Each row below holds a small network's activations on one input, seen along a few directions.
Each table varies a few parts of the input and shows all the possible inputs, shuffled.
Descriptions start from the smaller parts, as in this example, which fits no table here: values(2) and (point or ring(9) or (line(6) and ring(8))).
Shared parts are said once, and a part with two or three values counts as separate values.

Other details of the inputs vary at random and push rows far along three fixed directions, the same in every table; ignore that.

A family of inputs:
r1: -.31,-.15,-.10,.04,-.03,.23,-.11,.64,-.19,-.19,.14,-.07
r2: .04,-.30,.18,-.24,-.19,.07,.25,-.08,.03,.16,.16,.26
r3: .20,-.35,.24,.20,.27,-.39,.23,-.27,.25,-.23,-.05,-.14
r4: -.01,-.36,-.17,.21,-.18,-.44,.18,-.01,.31,-.23,-.19,-.28
r5: .02,-.75,.09,-.01,.09,-.49,.49,-.02,.43,-.08,-.05,-.08
r6: .00,-.11,-.01,.09,-.32,-.16,.08,-.38,-.12,.18,.03,.32
r7: -.59,-.25,-.52,.32,-.14,-.10,-.01,.52,-.17,.42,.26,.01
r8: .03,-.11,.24,-.08,-.34,.02,.13,-.33,-.51,.48,.09,.41
r9: -.07,-.29,.36,-.05,-.30,.11,.09,-.14,-.36,.32,.32,.42
r10: .17,.30,.13,-.07,-.05,.21,-.14,-.47,-.39,.67,.20,.21
r11: -.01,-.23,-.11,.23,.27,-.46,.24,.03,.04,-.16,-.28,-.30
r12: .14,.09,.20,-.27,.03,.15,.13,-.29,.01,.05,.11,.30
r13: -.29,.17,-.10,.10,.19,.27,-.15,.40,-.32,-.16,.15,.12
r14: -.10,-.32,.12,-.12,-.06,.10,.20,-.24,-.11,.77,.45,.48
r15: .02,.66,-.12,-.12,.17,.62,-.45,.44,-.15,-.50,.02,-.17
r16: -.42,-.34,-.31,-.12,-.11,.14,.13,.89,-.02,-.08,.15,.04
r17: .12,.26,.09,-.22,.20,.21,.03,-.31,-.05,.00,.08,.37
r18: .18,-.43,.24,.12,.15,-.37,.19,-.14,.29,-.26,-.05,-.22
r19: .38,.77,.05,-.20,-.25,.41,-.32,-.59,-.03,-.20,-.12,.04
r20: -.38,.07,-.17,-.12,.07,.31,-.15,.84,.20,.09,.06,-.06
r21: .01,.02,-.08,.22,-.05,-.28,-.09,.05,.55,-.06,-.26,-.40
r22: -.38,-.06,-.29,.24,.30,.13,-.17,.62,-.14,.16,.32,-.09
r23: .19,-.11,-.06,.02,.07,-.27,.05,.06,.17,-.30,-.32,-.45
r24: -.20,.38,-.27,-.18,.29,.34,-.12,.42,-.09,-.26,.07,.17
r25: -.40,.23,-.40,.09,-.13,.15,-.17,.38,-.19,-.21,-.04,-.04
r26: .03,-.27,.20,-.14,-.49,.08,.10,-.14,-.44,.43,.08,.28
r27: .02,-.38,-.07,.33,-.01,-.59,.35,-.37,.25,-.09,-.19,-.12
r28: .19,.03,.32,-.08,-.24,.03,-.12,-.18,.00,.49,-.11,.00
r29: .44,.80,.20,-.27,.07,.30,-.30,-.62,-.27,-.10,-.16,.05
r30: .34,.53,-.09,-.08,.35,-.07,-.23,-.16,.14,-.52,-.39,-.45
r31: .39,-.09,.38,.12,.19,-.21,-.09,-.20,.56,-.03,-.13,-.27
r32: .26,.58,-.18,.02,.18,-.03,-.23,-.34,.30,-.58,-.34,-.37
Description of these inputs: line(4) and (values(2) or line(6)).
Changing only the line(4) part turns r5 into r18. The same change can be made to r24. Which row results?
> r3
A walk changes only the line(4) part. It starts at r19 and steps to r23. List the rest of the walk in order.
> r15, r16
Which other rows agree with r4 in the line(4) part? List them by row number.
> r6, r7, r19, r21, r25, r27, r32
Change only the line(6) part in r23. List by row number the other rows that result.
> r8, r11, r26, r29, r30
